These are the activations of a small neural network, seen along a few directions. Each row is one input.
Each table varies a few parts of the input and shows all the possible inputs, shuffled.
Descriptions start from the smaller parts, as in this example, which fits no table here: one of 3 separate values, together with either a single point or one of 11 places along a line or (one of 4 places along a line, together with one of 5 places around a ring).
Shared parts are said once, and a part with two or three values counts as separate values.
In the rows, zero is written as 128.

Other details of the inputs vary at random and push rows far along two fixed directions, the same in every table; ignore that.

A family of inputs:
x1: [ 64  96 197 178 102 144 148 117 183 156 105 104]
x2: [230 171  38  69 205 103  92 151  20  91 150 152]
x3: [ 59  95 191 176 104 146 142 108 184 165 102 112]
x4: [ 48  98 182 196  95 135 140 136 190 142 128 152]
x5: [ 26 117 194 176 104 131 161 129 171 140 112 128]
x6: [217 131 111  73 163 119  97 146  44 128 103 118]
x7: [159 178  14 126 158 106 138  88 153  82 204 116]
x8: [ 77 186  44 199 201 107 169  86 204  86 205  84]
x9: [207 146  97  66 177 109 104 148  36 116 109 124]
x10: [163  83 182 110  99 139 101 183  79 140  85 171]
x11: [132 162  80 127 189 111 135  98 126 118 141  98]
x12: [ 69 182  56 187 202 109 169  71 202 100 185  86]
x13: [141  68 202 115  90 154 102 161  98 161  68 165]
x14: [130 107 172 115 102 127 101 175  65 134 101 186]
x15: [ 46 106 195 148  48 155 157 103 205 165 111 124]
x16: [157  98 167 116 104 128 100 186  74 130 101 175]
x17: [190 156  30 140 208 115 121 109 144  97 174 116]
x18: [ 74 172  84 162 142 132 162  50 235 130 176  55]
x19: [241 121  91  80 170 130  93 154  56 114 113 135]
x20: [136 101 174  86  54 140 127 155 103 141 104 157]
x21: [118  86 212 109  91 140 108 148  86 173  62 142]
x22: [132 110 190  76  68 144 114 140 101 156  90 119]
x23: [ 94 179  32 171 154 120 177  52 243 101 211  81]
x24: [133 108 174 117  99 126 105 185  65 127 101 177]
x25: [ 47 105 200 149  47 153 162 112 203 157 114 114]
x26: [237 167  19  61 153 104 107 137  59  78 175 136]
Description of these inputs: one of 2 separate values, together with either one of 4 places along a line or one of 9 places around a ring.
- The inputs of x9 and x11 match in every part but the choice among 2 separate values. If x5 is changed in the same way as x9 into x11, which row does it become? => x12
- Which other rows does x18 become when the place on the line of 4 takes its other values? List them by row number. => x7, x15, x23

A family of inputs:
x27: [109 107 152 141 109 130 124 149 115 131 120 168]
x28: [200 139  78  92 163 123 101 116  92 129 134 123]
x29: [114 129 145 115  90 133 125 133 120 140 122 149]
x30: [101 131 136 153 131 133 137 112 161 135 135  90]
x31: [145 130 124 101 112 130 137 141 109 118 127 127]
x32: [108 132 154 105 124 129 125 126 113 144 110 127]
x33: [122 120 122 150 136 130 128 135 140 122 139 152]
x34: [111 143  97 136 118 129 154 114 166 115 158 115]
x35: [159 147 113 108 130 122 115 134 101 116 136 116]
x36: [105 110 161 144 130 124 129 154 108 125 111 142]
x37: [108 136 138 113 116 132 126 118 123 142 122 138]
x38: [114 135 111 150 123 134 130  97 169 129 154 114]
x39: [141 121 133 136 158 130 118 144 100 126 108 142]
x40: [109 129 115 148 132 128 147  92 183 136 136 114]
x41: [105 158  86 154 155 127 139  81 174 129 165  99]
x42: [107 132 120 162 145 115 143 135 143 109 152 127]
x43: [108 121 149 146 111 112 125 151 112 125 130 158]
x44: [ 98 156 111 139 145 120 145 107 159 121 147  96]
x45: [121 117 144 150 132 127 133 151 127 118 134 137]
x46: [121 104 158 141 116 138 116 150 135 137 114 164]
x47: [156 146 115  79 149 122 118 127  85 126 119 127]
x48: [167 144 109  90 156 124 107 126  82 135 124 115]
x49: [118 123 149 136 107 134 125 128 137 129 127 111]
x50: [119 126 156 119 116 131 121 135 114 139 113 115]
x51: [103 138 117 155 137 130 164  99 179 122 144  91]
x52: [ 97 116 162 139 128 114 121 153  99 129 108 144]
x53: [152 119 118 100 107 134 127 130 118 129 124 144]
x54: [172 133 114 104 120 129 106 132 100 119 136 128]
x55: [128 106 166 125 110 135 126 139 125 147  99 115]
x56: [118 129 143 114  88 129 131 142 122 130 125 142]
x57: [103 149  75 172 179 121 142  99 162 106 160 124]
x58: [128 113 134 126 108 134 120 119 151 137 125 133]
x59: [127 121 152 117  90 137 114 132 113 143 120 147]
x60: [131 105 152 112  88 137 127 142 129 134 113 140]
x61: [217 154  59 113 212 117 102 140  77 107 131 126]
x62: [105 127 118 155 135 129 138  93 186 141 137 109]
x63: [128 112 149 126  97 137 119 131 136 130 124 128]
x64: [180 145  79 108 193 113 109 138  66 103 128 138]
x65: [155 146 119  96 122 118 119 143  93 117 129 129]
x66: [121 123 131 134 124 136 121 107 142 146 129 121]
x67: [148 114 125 106 108 132 122 128 128 134 120 142]
x68: [104 122 142 151 113 134 136 118 165 127 134 101]
x69: [104 162  84 135 152 124 146  87 167 121 160 110]
x70: [220 152  60  89 190 114 108 118  86 122 132 103]
x71: [119 133 122 147 145 126 150  98 167 137 127 100]
x72: [114 121 134 139 113 132 146 123 160 125 130 110]
x73: [125 103 167 107  91 140 130 129 119 148  96 150]
x74: [140 118 132 141 147 134 112 140 125 134 112 152]
x75: [149 117 131 111 110 132 116 134 126 126 124 130]
x76: [ 97 155  77 166 177 112 135 101 148 110 157 126]
x77: [116 129 150 113  97 127 133 143 119 128 120 132]
x78: [210 149  71  90 173 118 122 127  89 112 133 104]
x79: [126 103 184 108  99 139 134 133 109 151  86 139]
x80: [131 109 157 111  92 138 137 145 117 131 111 131]
x81: [103 151 114 131 141 122 147 111 153 119 142 102]
x82: [102 146 111 143 141 128 162 102 170 116 148  94]
x83: [113 125 144 111  88 134 128 135 122 139 120 150]
x84: [106 135 104 146 117 132 156 109 181 117 156 110]
x85: [116 141 129 126 102 125 133 130 135 125 137 132]
x86: [168 147  94 116 162  97 111 152  73 102 143 141]
x87: [138 132 136  99 133 131 135 118 110 130 115 126]
x88: [123 107 154 140 113 131 126 158 121 126 127 157]
x89: [177 129 105 116 154 124 109 155 104 111 140 148]
x90: [118 109 153 105  79 141 132 139 120 141 111 155]
x91: [124 105 169 123 114 137 119 131 119 160  97 119]
x92: [130 134 139 125 100 130 121 132 122 127 132 131]
x93: [104 156  73 170 163 109 140 106 156 107 172 130]
x94: [118 117 150 154 134 131 129 152 140 123 130 133]
x95: [117 112 147 142 112 123 129 155 116 124 131 157]
x96: [127 108 165 124 111 137 121 138 119 146 103 113]
x97: [151 124 128 133 157 125 121 155  95 118 121 135]
x98: [117 136 115 118 127 132 142 103 144 128 134 128]
x99: [134 108 159 117 101 135 120 143 122 133 108 124]
x100: [111 128 115 150 121 133 131  98 178 131 149 115]
x101: [117 129 130 127 157 114 114 140  87 123 111 144]
x102: [123 122 144 128 132 134 122 118 128 150 117 108]
x103: [116 103 159 143 123 139 118 145 116 137 102 164]
x104: [ 98 123 147 178 148 134 140 138 162 129 127 115]
- Describe the family of inputs behind these rows. => one of 6 places around a ring, together with either one of 4 places along a line or one of 9 places around a ring
- The inputs of x46 and x94 match in every part but the place on the ring of 6. If x33 is changed in the same way as x46 into x94, which row does it become? => x45
- The inputs of x42 and x36 match in every part but the place on the ring of 6. If x65 is changed in the same way as x42 into x36, which row does it become? => x44
- Which other rows does x82 become when the place on the ring of 6 takes its other values? List them by row number. => x31, x34, x87, x90, x98
- Which other rows does x64 become when the place on the line of 4 takes its other values? List them by row number. => x39, x61, x101
- Which other rows does x28 become when the place on the ring of 9 takes its other values? List them by row number. => x37, x40, x41, x62, x66, x69, x73, x98
